A small network was shown many inputs. Here are its activations along a few directions, one row for each input.
In each table, some parts of the input vary, and every possible input appears once, in random order.
A made-up example of a description, with smaller parts first: one of 3 separate values, together with either a single point or one of 11 places around a ring or (one of 6 places along a line, together with one of 8 places around a ring).
Shared parts are said once, and a part with two or three values counts as separate values.
(in the rows, 128 means zero)

Other details of the inputs vary at random and push rows far along two fixed directions, the same in every table; ignore that.

Rows:
R1: [121  94 135 153 125 127 165 142 120 134 137 117  94 121 155]
R2: [223 130 100 109  37 121  70 151 133  89  53 153 197 213 114]
R3: [ 96 109 152 154 127 150 165 115 158 129 118  73  90  91 181]
R4: [137 167 131  97 148 106 118 100 118 131 139 151 161 136  87]
R5: [ 71 127 114 152 151 163 116 140 140 147 142  88  79  72 150]
R6: [126 176  77  94 190 109  57 141 103 134 142 176 167 148  58]
R7: [127 134 128  82 159 127 116 117 100 132 165 192 150 111  85]
R8: [143  75 134 184  70 139 158 161 153 115  88  73  91 148 198]
R9: [106 128 147 137 138 127 160 112 116 149 166 120  95  98 132]
R10: [204 112 108 117  44 143  78 156 155  81  41 136 188 195 141]
R11: [ 75 131 148 132 195 113 174 108 117 150 177 125  95  91 126]
R12: [179 158 108  69 120 117  67 121 132  94  87 188 221 179  79]
R13: [168 133 113 105 123 105 100 143 114 108 108 171 180 179  95]
R14: [ 84 141 148  99 191 128 145  99 111 144 183 159 122  80 102]
R15: [101 112 143 124 146 145 149 119 121 138 158 135 100  88 140]
R16: [138 162 131  98 144 108 119 105 114 133 142 157 158 137  86]
R17: [138  87 135 185  77 135 157 155 162 113  82  64  99 151 194]
R18: [114  75 152 197  67 153 190 142 147 141 128  54  44  97 208]
R19: [160 104 126 170  69 130 133 152 174 100  53  65 135 175 182]
R20: [ 91 180 104 115 186 130  92 115  99 166 179 143 117  94  76]
R21: [ 87 152 152 115 181 113 161  94 101 160 198 145 107  85  97]
Description of these inputs: one of 3 separate values, together with either a single point or one of 6 places along a line.
Changing only the choice among 3 separate values turns R21 into R17. The same change can be made to R2. Which row results? -> R8
Change only the place on the line of 6 in R12. List by row number the other rows that result. -> R3, R7, R10, R14, R15

Rows:
R22: [237 121 130 100  12 121  95 137 153  62  22 162 236 230 128]
R23: [124 123 123 129 120 143 120 128 142 123 113 115 127 114 140]
R24: [120 128 125 116 152 129 128 125 115 135 145 147 127 116 116]
R25: [138 123 128 143 107 126 130 138 126 129 124 119 119 139 134]
R26: [147 123 123 138 109 121 120 142 132 117 105 122 141 157 133]
R27: [114 140 133 123 154 119 129 122 120 136 147 140 128 126 113]
R28: [123 132 131 137 118 137 128 127 136 131 125 110 116 119 136]
R29: [138 121 121 129 112 139 116 135 136 123 111 127 132 137 137]
R30: [120 117 131 150 123 135 143 131 146 129 116  95 110 124 156]
R31: [145 114 120 135 106 126 122 147 124 121 118 134 129 144 134]
R32: [105 111 133 148 127 149 147 128 141 134 129  96  95  97 161]
R33: [122 135 128 135 115 138 123 125 142 128 120 110 120 117 134]
R34: [138 118 162  90 144 115 162  94 128 121 145 152 139 118 124]
R35: [107 123 134 149 119 143 144 124 145 136 125  88  96 100 157]
R36: [122 128 126 122 140 119 130 135 109 134 154 154 124 124 111]
R37: [104 116 141 159 121 143 156 126 139 144 140  89  83 103 157]
R38: [142 129 123 133 113 129 115 134 141 118 103 119 143 151 135]
R39: [113 143 130 116 149 128 125 115 119 139 149 134 126 109 113]
R40: [116 144 127 114 150 127 125 115 119 138 146 135 128 112 112]
R41: [142 116 120 143 113 120 139 138 122 128 126 119 118 137 135]
R42: [137 149 118 100 158 105 110 125 107 127 140 169 162 148  86]
R43: [141 118 122 140 115 125 134 136 125 129 122 117 122 136 137]
R44: [123 141 125 115 147 125 126 118 118 140 145 139 129 122 111]
R45: [117 114 136 155 122 132 144 133 140 131 121  97 104 126 158]
R46: [108 122 133 149 123 143 147 124 145 136 126  88  97  96 156]
R47: [144 132 123 134 109 130 112 136 143 117 102 122 145 154 131]
R48: [142 119 124 143 107 120 133 139 121 127 125 121 118 141 136]
R49: [144 120 121 137 115 121 127 141 133 119 107 119 138 151 135]
R50: [121 143 126 117 154 125 123 120 129 129 132 133 139 121 117]
R51: [144 119 120 141 107 119 133 140 122 126 122 122 121 144 134]
R52: [117 141 128 118 155 122 126 119 125 134 140 138 135 126 114]
R53: [110 148 130 115 155 126 118 115 130 129 137 133 138 115 114]
R54: [113 144 129 116 158 124 124 117 126 131 139 135 135 119 115]
R55: [118 137 132 125 150 115 131 127 116 133 148 142 131 130 109]
R56: [139 118 122 130 113 135 118 138 130 123 112 129 130 139 136]
R57: [123 130 128 119 141 125 124 132 112 133 149 152 129 125 111]
R58: [120 108 134 161 115 124 153 141 134 130 125  99  99 129 156]
R59: [114 107 135 152 118 143 143 135 135 135 129 105  96 114 159]
R60: [111 113 134 154 124 141 156 126 138 142 134  89  90 104 158]
R61: [136 119 121 131 117 140 122 134 136 124 114 124 129 130 139]
R62: [100 121 138 153 122 145 148 122 144 139 132  85  90  93 160]
R63: [136 121 124 138 119 130 132 130 128 132 122 115 120 131 137]
R64: [141 121 125 145 105 120 134 140 123 128 127 123 117 141 133]
R65: [134 151 120  98 160 109 107 120 111 129 138 168 161 145  87]
R66: [137 120 126 133 110 136 117 139 132 124 116 129 128 138 135]
R67: [112 145 131 117 157 124 122 117 125 131 141 135 136 119 115]
R68: [132 126 127 137 115 135 128 128 133 132 123 114 121 130 137]
R69: [104 117 137 153 129 143 156 124 139 141 136  86  89  94 159]
R70: [145 115 120 132 108 131 119 145 127 120 112 131 133 145 135]
R71: [123 137 127 118 147 121 128 120 112 140 147 140 125 123 112]
R72: [142 120 123 139 110 125 130 137 125 127 119 119 123 142 137]
R73: [109 138 126 111 150 136 118 117 126 131 140 139 130 104 115]
R74: [129 165 120  93 155 117  93 115 123 120 132 164 171 137  83]
R75: [135 135 121 128 115 132 110 130 148 114  97 114 145 140 135]
R76: [141 123 122 134 120 125 124 136 137 121 106 118 137 147 135]
R77: [121 137 130 120 146 122 128 120 112 141 150 140 124 121 112]
R78: [141 111 118 135 113 126 130 145 124 123 120 131 125 137 135]
R79: [128 135 128 122 142 117 129 125 108 138 149 143 127 127 111]
R80: [118 135 130 128 149 109 137 130 114 134 152 145 125 130 108]
R81: [122 127 126 131 113 145 114 129 142 122 115 118 126 119 137]
R82: [130 126 125 130 112 143 114 134 138 121 115 123 130 128 136]
R83: [117 130 126 126 157 110 144 128 114 136 151 141 123 125 112]
R84: [135 133 120 128 118 131 113 129 148 115  98 113 145 137 136]
R85: [129 125 131 141 115 131 132 131 129 134 127 115 113 129 136]
R86: [122 125 123 119 146 118 133 133 108 134 153 153 123 122 113]
R87: [137 149 117  91 151 124  96 121 110 127 141 177 163 135  86]
R88: [142 113 120 133 113 131 125 143 127 122 115 129 130 138 137]
R89: [118 135 128 116 143 134 119 123 121 134 145 148 130 119 112]
R90: [141 137 123 131 111 132 110 134 145 113 100 119 146 148 132]
R91: [148 120 119 138 108 116 126 146 131 117 108 125 137 158 130]
R92: [108 138 127 112 148 137 116 117 126 132 142 139 131 104 115]
R93: [126 128 126 117 142 124 122 132 111 132 145 152 132 126 112]
R94: [127 124 169 101 135 118 170  93 119 123 149 157 145 116 121]
R95: [136 122 164  96 136 116 163  94 124 118 143 157 145 121 122]
R96: [111 136 127 112 152 135 122 119 120 133 145 141 128 108 116]
R97: [113 136 128 112 149 135 118 120 121 132 145 142 131 110 115]
Changing only one part turns R94 into R22. The same change can be made to R87. Which row results? -> R89
Changing only one part turns R83 into R91. The same change can be made to R43. Which row results? -> R72
What do these inputs look like to the network? -> one of 4 places along a line, together with either a single point or (one of 3 separate values, together with one of 6 places along a line)
Change only the choice among 3 separate values in R79. List by row number the other rows that result. -> R26, R93
Change only the place on the line of 6 in R75. List by row number the other rows that result. -> R42, R52, R54, R65, R91
Change only the place on the line of 6 in R78. List by row number the other rows that result. -> R23, R24, R32, R61, R88

Rows:
R98: [ 91 126 170 110 194  95 201  93  78 158 220 175 102  88  99]
R99: [ 82 147 147  93 199 127 144  96 106 148 187 161 122  75  96]
R100: [174 133 130 103  98 118 111 122 139  98  89 150 183 170 119]
R101: [101 151 156  92 188 108 154  88 111 140 178 164 138 101  93]
R102: [173 127 119 123 108  99 121 140 119 112 105 147 162 182 114]
R103: [ 71 141 123 117 205 128 137 119  89 167 210 158  88  68  94]
R104: [180 120 150  94  84 114 137 111 131  95  98 163 180 164 121]
R105: [ 78 167 112  95 194 150  91 108 114 153 172 150 123  72  89]
R106: [153 144  94 132 117 119  83 153 129 120 103 131 151 168 109]
R107: [179 112 121 112  91 117 116 143 113 111 108 166 160 172 117]
R108: [174 121 107 115  95 123  94 150 119 111 101 159 162 173 113]
R109: [ 78 156 104 115 196 136 101 127  94 164 193 151 100  77  86]
R110: [ 67  98 148 205 114 168 176 134 178 146 119  16  36  73 219]
R111: [101 116 170  98 183 105 195  94  72 157 220 189 103  85  97]
R112: [158 145 116 113 114 120  97 127 145 105  85 133 178 167 116]
R113: [140  79 145 192  68 131 176 153 154 121  96  62  80 147 200]
R114: [163 135 106 128 116 106 103 146 124 116 102 138 158 178 111]
R115: [ 96  81 168 194  98 146 208 122 170 132 113  34  56  94 220]
R116: [161 130 110 126 111 114 103 148 122 115 106 144 156 171 113]
R117: [133 158  93 117 119 150  57 138 146 118  91 123 158 136 113]
R118: [175 120 120 117  95 109 116 144 117 109 105 159 162 177 115]
R119: [ 79  75 164 190 101 172 194 126 165 140 127  38  37  65 224]
R120: [134  67 147 188  66 143 182 154 147 125 105  69  71 128 206]
R121: [ 83 165 124 101 199 129 114 104 116 147 170 151 132  87  89]
R122: [165 129 134 102  99 121 116 121 136 101  96 151 172 158 121]
R123: [128 161  95 122 127 149  63 135 148 121  94 117 155 135 116]
R124: [ 58 160 110 126 212 130 115 124  97 174 204 139  85  66  89]
R125: [160 141 118 109 108 127  94 129 143 102  87 141 179 164 116]
R126: [143 155  90 110 113 154  52 140 146 115  85 128 166 140 112]
R127: [147 131  95 127 115 131  89 154 122 123 112 140 142 150 114]
R128: [183 124 149  96  86 112 136 112 134  94  95 161 186 171 120]
R129: [106 142 172  89 184  99 184  75 104 139 187 169 137  98  98]
R130: [ 70  87 146 196 109 179 174 136 171 145 123  27  35  60 219]
R131: [137 167  88 122 126 140  56 136 151 119  82 113 165 150 111]
R132: [182 105 142 111  85 108 146 133 109 109 116 170 161 172 121]
R133: [182 116 141 116  93  97 144 130 115 109 112 161 165 183 116]
R134: [ 56 131 148 120 221 117 176 108  83 174 230 155  73  57 102]
R135: [130 165  96 122 126 145  61 135 151 121  91 115 158 143 113]
R136: [ 67 145 144 122 218 105 165 108  91 168 214 148  89  81  96]
R137: [153  64 160 183  46 132 196 147 145 116  98  79  84 146 203]
R138: [106 141 177  87 181 102 183  76 105 139 190 173 136  98  96]
R139: [166 127 107 122 103 115  97 150 122 112 101 151 160 174 112]
R140: [113  93 120 203  85 153 146 164 158 133 100  43  62 121 199]
R141: [ 63 169 110 128 214 123 111 122 100 172 197 132  93  79  87]
R142: [144 146 106 112 115 140  79 135 144 112  93 133 163 143 116]
R143: [ 79 101 138 203 110 163 168 137 179 140 105  16  50  85 214]
R144: [103 137 157  82 182 122 154  88 102 142 186 177 130  85  97]
R145: [ 84 151 144  96 195 122 139  97 109 145 180 160 127  84  94]
R146: [176 123 120 120  99 106 116 143 118 108 104 155 165 182 115]
R147: [151 139 105 105 108 148  77 134 142 112  93 140 163 141 118]
R148: [186 118 136 116  95  94 143 130 115 109 107 159 169 187 115]
R149: [166 124 135 100  99 127 119 121 134 104  99 152 170 152 124]
R150: [127 101  97 192  69 166 106 175 160 129  83  50  80 127 187]
R151: [179 115 152  93  85 119 141 111 129  98 102 164 176 157 124]
R152: [149 136  94 129 113 125  85 154 125 121 108 139 145 156 111]
R153: [123  99 112 203  85 144 140 165 161 131  88  39  72 135 195]
R154: [141 152  82 136 121 133  63 157 129 126 105 123 144 152 108]
R155: [ 97  56 196 179  85 159 240 107 155 136 140  55  36  67 229]
R156: [150 158  76 135 121 125  57 158 132 125  94 119 152 166 104]
R157: [ 88 158 144  98 197 116 138  95 115 144 176 154 133  96  92]
Changing only one part turns R120 into R146. The same change can be made to R151. Which row results? -> R128
Changing only one part turns R113 into R118. The same change can be made to R101. Which row results? -> R122
What do these inputs look like to the network? -> one of 2 separate values, together with one of 5 places along a line, together with one of 6 places along a line
Change only the choice among 2 separate values in R131. List by row number the other rows that result. -> R156
Change only the choice among 2 separate values in R121. List by row number the other rows that result. -> R140
Start at R131 and move only the place on the line of 6, one step at a time. The first step leads to R135. Which rows follow, in order? -> R123, R117, R126, R105
Change only the place on the line of 6 in R112. List by row number the other rows that result. -> R99, R119, R125, R145, R157
Start at R132 and move only the place on the line of 5, one step at a time. The first step leads to R120. Which rows follow, in order? -> R134, R127, R150
